A small network was shown many inputs. Here are its activations along a few directions, one row for each input.
Each table varies a few parts of the input and shows all the possible inputs, shuffled.
Descriptions start from the smaller parts, as in this example, which fits no table here: ring(8) and (point or ring(11) or (values(2) and line(6))).
Shared parts are said once, and a part with two or three values counts as separate values.
In the rows, zero is written as 128.

Other details of the inputs vary at random and push rows far along two fixed directions, the same in every table; ignore that.

A family of inputs:
row 1: [119 100  93  72  57 171 147  72 117 204 169 114]
row 2: [ 59 145 109  90  27 131 142 124 120 187 143  78]
row 3: [ 40 126 144 180 186 159  91 123  52 156  92 206]
row 4: [ 90  38 109 145 179 172  77  68  50 147 120 199]
row 5: [ 67 145 110  89  10 143 145 140 121 176 160  89]
row 6: [ 38 148 163 188 164 162  99 127  58 160  52 191]
row 7: [200 129 123  98  80  64 159 147 225  82 132  38]
row 8: [191  98 142 177 211  96  90 124 159  50  63 138]
row 9: [ 89 117 100  82  66 138 132 112 105 174 196 106]
row 10: [227 139 148 167 235 129 131 137 142  73  93 153]
row 11: [182 105 141 192 220 100 107 161 116  41 112 117]
row 12: [ 52 118 143 169 165 151  75 103  68 162  49 214]
row 13: [209 127 123  95  66  75 165 164 225  70 150  47]
row 14: [ 87 183 129  89  76 173 169 116 109 216 154 130]
row 15: [ 90 127 147 174 185 205 121  98  12 171 107 188]
row 16: [ 65 106 140 166 190 175  97 101  21 152 126 194]
row 17: [223 117 146 185 221 141 134 142 101  64 113 112]
row 18: [ 63 161 118  78  25 131 139 132 150 193 133 143]
row 19: [ 58 175 133  94  19 146 169 150 116 181 154 104]
row 20: [197 116 100  88 111  69 134 135 232  81 166  76]
row 21: [181 157 176 200 207  97 142 175 127  43  71 107]
row 22: [243 128 110  88 128 109 157 114 208  99 159  79]
row 23: [ 59 159 112  86  51 124 157 132 116 184 187 100]
row 24: [210  71 127 157 239 112  88 111 145  49 117 157]
row 25: [188 212 165 120  79  73 191 217 233  72 134  55]
row 26: [ 56  99 122 156 180 149  71 103  69 158  90 223]
row 27: [207  93 144 179 207 106  95 143 156  30  75 146]
row 28: [ 86 134  97  60  78 130 128 104 143 189 175 147]
row 29: [ 63 160 119  83  79 145 140 121 119 197 175 136]
row 30: [200 106 104  92  96  65 149 145 221  79 172  55]
Each input here is: line(5) and ring(6).
Changing only the ring(6) part turns row 19 into row 18. The same change can be made to row 21. Which row results?
Answer: row 12
Which other rows does row 23 become when the ring(6) part takes its other values? List them by row number.
Answer: row 3, row 11, row 20, row 26, row 30
Which other rows does row 24 become when the line(5) part takes its other values? List them by row number.
Answer: row 8, row 20, row 22, row 27
Which other rows does row 1 become when the line(5) part takes its other values? List them by row number.
Answer: row 4, row 7, row 13, row 30

A family of inputs:
row 31: [ 86 136 111  84  62 117 138 128 139 161 174  97]
row 32: [ 98 154 110  91  70 126 143 124 144 168 151 111]
row 33: [128 127 123 108  74 116 139 142 159 126 138 113]
row 34: [140 157 141 130 136 122 149 147 129 120 149 111]
row 35: [149 125 140 144 156  94 118 151 153  83 112 129]
row 36: [ 60 117 139 146 132 173 105  95  64 175  91 174]
row 37: [155 128 133 142 158  94 123 139 152  89 112 107]
row 38: [131 145 142 141 139 134 131 146 122 119 115 152]
row 39: [197 134 121  94 118 101 150 140 185 101 155 102]
row 40: [ 26  90 126 145 119 172  88  88  44 182  97 201]
row 41: [ 19  88 120 148 124 183  90  84  23 189 115 186]
row 42: [195 123 120 115 143 111 142 133 161 105 148 100]
row 43: [159 139 140 157 168 114 119 150 152  91  99 135]
row 44: [120 138 133 131 127 121 124 145 139 120 123 150]
row 45: [ 71 108 114 128 118 149 102 113  90 166 121 153]
row 46: [ 91 133 112  86  56 118 131 135 157 156 153 123]
row 47: [107 168 125  96  82 128 155 124 136 170 147 105]
row 48: [160  96 139 189 198 132 104 138  98  77  86 145]
row 49: [120 118 120 123  94 132 134 134 121 129 147 110]
row 50: [ 35 127 121 125 115 163 109 105  60 189 141 169]
row 51: [131 174 114  77  63  91 167 150 184 151 178  69]
row 52: [134 149 139 104  87 114 154 145 156 131 141 105]
row 53: [168 116 154 186 200 143 121 150  95  70 104 142]
row 54: [149 124 130 135 113 119 129 135 156 108 111 110]
row 55: [ 92 166 117  71  47 105 153 141 170 169 169 107]
row 56: [132 140 137 146 164 114 123 131 124 113 110 134]
row 57: [ 94 129 106  96  74 126 127 117 138 160 140 113]
row 58: [161 138 140 145 141 132 142 138 131 102 108 112]
row 59: [103 114  92  80  74 144 123  90 128 179 161 120]
row 60: [130 171 108  74  49 103 167 150 183 158 180  74]
row 61: [141 149 144 152 164 128 137 139 115 123 120 130]
row 62: [172 133 144 157 159 129 141 152 128  95 112 113]
row 63: [124  98 147 183 190 136  93 116  91  99  71 161]
row 64: [160 164 134 125 124 120 154 144 150 117 130 104]
row 65: [134 131 147 149 149 134 135 138 106 110 130 122]
row 66: [132 121 150 168 181 142 120 122  91 110  89 145]
row 67: [123 103 137 168 172 130 110 124  92 111  99 140]
row 68: [133 124  97  75  69 124 132 107 163 160 161 103]
row 69: [125 106 133 157 165 131 103 137 105  99 122 146]
row 70: [148 113 127 147 138 125 123 128 127 101 105 119]
row 71: [137 148 150 154 166 129 126 134 122 118 100 141]
row 72: [154 105 143 182 200 123  91 138 127  72  74 158]
row 73: [182 168 140 127 125 112 164 167 161  94 157  88]
row 74: [ 95 106  91  88  83 150 117  93 112 185 161 130]
row 75: [175 103 132 144 182 116 132 126 148  80 139 127]
row 76: [176 119 126 113 140 108 136 120 179 105 136 111]
row 77: [138 138 139 136 135 126 145 136 123 126 126 110]
row 78: [181 115 122 124 152 124 135 131 140 101 151 116]
row 79: [178 100 121 143 174 123 113 128 129  85 138 128]
row 80: [191 113 127 135 173 122 125 120 142  97 123 120]
row 81: [134 109 135 156 161 121 115 119 109 103  96 129]
row 82: [160 161 141 132 128 120 145 149 159 114 119 112]
row 83: [ 79 105 101  93  96 152 129  84 116 189 156 140]
row 84: [199 121 119 108 132  98 134 142 176  84 147 112]
row 85: [128 121 137 152 159 113 105 130 134 106  97 138]
row 86: [ 70 128 122 126 117 155 116 122  85 164 143 156]
row 87: [193 129 123 106 128 112 136 127 174 108 141 101]
row 88: [125 115 134 154 170 115 109 132 115 111 110 136]
row 89: [ 67  94 107 107 119 167 111  69  88 191 133 166]
row 90: [ 52 135 136 131 122 164 114 109  68 183 114 187]
row 91: [106 147 126  91  53 136 154 138 143 160 150 116]
row 92: [ 51 119 130 156 150 189 104 100  36 190 105 196]
row 93: [152 131 113  70  78 101 160 123 196 133 175 102]
row 94: [121 152 130 117 115 110 131 135 154 136 125 118]
row 95: [145 128 148 160 154 143 123 135 121 106  89 138]
What do these inputs look like to the network?
Answer: line(5) and (values(3) or (values(2) and ring(5)))
Changing only the line(5) part turns row 61 into row 71. The same change can be made to row 77. Which row results?
Answer: row 36
Changing only the line(5) part turns row 68 into row 59. The same change can be made to row 63. Which row results?
Answer: row 81
Start at row 48 and move only the ring(5) part, one step at a time. The first step leads to row 45. Which rows follow, in order?
Answer: row 60, row 92, row 62
Which other rows does row 43 become when the line(5) part takes its other values? List them by row number.
Answer: row 32, row 44, row 60, row 86
List by row number the other rows that have the line(5) part in common with row 41.
Answer: row 31, row 34, row 49, row 50, row 53, row 65, row 69, row 73, row 75, row 78, row 79, row 86
Which other rows does row 72 become when the ring(5) part takes its other values? List them by row number.
Answer: row 43, row 54, row 82, row 95
